A small network was shown many inputs. Here are its activations along a few directions, one row for each input.
Each table varies a few parts of the input and shows all the possible inputs, shuffled.
A made-up example of a description, with smaller parts first: one of 2 separate values, together with either a single point or one of 11 places along a line or (one of 5 places around a ring, together with one of 6 places along a line).
Shared parts are said once, and a part with two or three values counts as separate values.
In the rows, 128 means zero.

Table:
row 1: [164 172 115  87 214 107 153 187 122 144  29 171 148  77]
row 2: [119 118 119 117 118 148 123  90 119 143 135 141 108 125]
row 3: [159 160 109  80 212 120 138 202 140 139  40 156 144  75]
row 4: [108 117 125 135 122 143 114 113 147 128 149 153 100 132]
row 5: [120 125 132 128 105 118 142 150 132 110 138 100 149 130]
row 6: [124 128 149 154 131 121 103 129 134 127 140 121 127 146]
row 7: [137 118 147 141 114 120 122 145 125 117 140 103 142 136]
row 8: [125 131 138 129 106 111 153 136 121 108 133 104 152 136]
row 9: [128 115 105 123 127 147 122  90  99 140 135 119 111 112]
row 10: [126 130 137 151 117 129  99 118 151 126 146 146 119 148]
row 11: [144 122 152 145 117 116 133 133 112 114 134 108 149 140]
row 12: [119 120 113 116 101 124 160 148 137 123 144  95 143 136]
row 13: [124 125 119 118 100 118 171 135 128 118 135 100 151 144]
row 14: [129 136 156 156 134 117 113 116 122 126 138 127 131 150]
row 15: [113 111 115 114 118 150 113 103 132 146 140 137 103 121]
row 16: [132 141 144 153 120 124 108 105 138 126 145 150 118 151]
row 17: [113 127 132 138 123 141 124  99 135 126 145 158 102 137]
row 18: [122 107  98 119 126 150 111 105 110 141 138 115 106 108]
Describe the family of inputs behind these rows. -> one of 2 separate values, together with either a single point or one of 8 places along a line
Changing only the choice among 2 separate values turns row 18 into row 9. The same change can be made to row 3. Which row results? -> row 1

Table:
row 19: [140 152 136 121 149 137 108 128 159 150 112 172 113 143]
row 20: [152 105 116 128 128 122 131 158 115 128 132  76 144 119]
row 21: [127 146 164 147 117  98 171 151 122  90 137 112 157 150]
row 22: [148 143 150 157 132  93 155 131 100 107 130  81 162 145]
row 23: [136 132 131 162 179 119  76 129 125 142 124 137 116 116]
row 24: [142 140 121 117 137 139 134 116 124 128 102 182 115 100]
row 25: [137 123 155 129 103 103 141 148 117 117 118  97 169 135]
row 26: [136 126  95 102 140 135 118 140 111 133 119  86 130  97]
row 27: [119 126  89  94 166 135 145 112  88 158 102 124 109 105]
row 28: [147 131 153 121 160 141  96 117 128 142 105 157 115 120]
row 29: [ 85  88 143 151  59 147 111  55 136 116 220 130  90 158]
row 30: [131 144 135 126  95  98 152 158 146 122 128 115 169 158]
row 31: [160 135 105 120 153 136 113 102  92 141  97 153 120 104]
row 32: [110 120 104  93 157 143 153 116 108 146  96 139 113 102]
row 33: [129 131 155 126  94  98 153 159 128 114 130 112 159 136]
row 34: [121 129 146 153 171 126  81 137 136 125 115 152 114 121]
row 35: [139 141 155 121 150 136 107 129 140 140 115 169 103 120]
row 36: [138 100 130 121 121 129 139 165 128 114 127  94 146 121]
row 37: [104 130 107  96 147 140 165 124 126 147 107 150 107  96]
row 38: [108  95 125 182  63 166  87  50  93 142 205  92  99 162]
row 39: [129 159 145 146 117  99 171 150 139  98 135 115 166 172]
row 40: [118 141  93  98 123 136 139 153 162 131 125 120 134 116]
row 41: [ 88 101 118 156  51 141 111  51 165 122 202 130  89 188]
row 42: [113 138 147 151 161 121  93 149 148 122 124 164 102 122]
row 43: [143 151 103 117 138 140 133 114 143 138 103 186 126 122]
row 44: [124 120 109  97 132 142 126 145 127 120 114 103 132  96]
row 45: [106 141  89  97 148 141 165 121 147 158 107 153 120 116]
row 46: [131 108 131 120 112 124 151 176 140 112 138 109 136 122]
row 47: [134 138 163 149 126 101 161 139 111  93 126  98 165 149]
row 48: [117 128 111  98 123 136 138 155 142 120 126 117 125  93]
row 49: [148 130 119 116 146 144 122 106 109 129  91 169 123 103]
row 50: [151 128 141 136 109  96 134 140 104 131 123  80 166 131]
row 51: [160 136 139 128 166 134  89 110 114 157 112 141 115 118]
row 52: [ 91  81 143 163  62 166  95  50 113 124 205 114 103 162]
row 53: [132 120 112 119 113 124 151 175 159 121 136 111 145 145]
row 54: [115 149 128 151 159 122  93 148 166 132 120 167 111 144]
Changing only one part turns row 37 into row 27. The same change can be made to row 24. Which row results? -> row 31
Describe the family of inputs behind these rows. -> one of 4 places along a line, together with either a single point or one of 8 places along a line
List by row number the other rows that have the place on the line of 4 in common with row 36. -> row 25, row 28, row 32, row 34, row 44, row 47, row 49, row 52
Change only the place on the line of 4 in row 30. List by row number the other rows that result. -> row 25, row 33, row 50
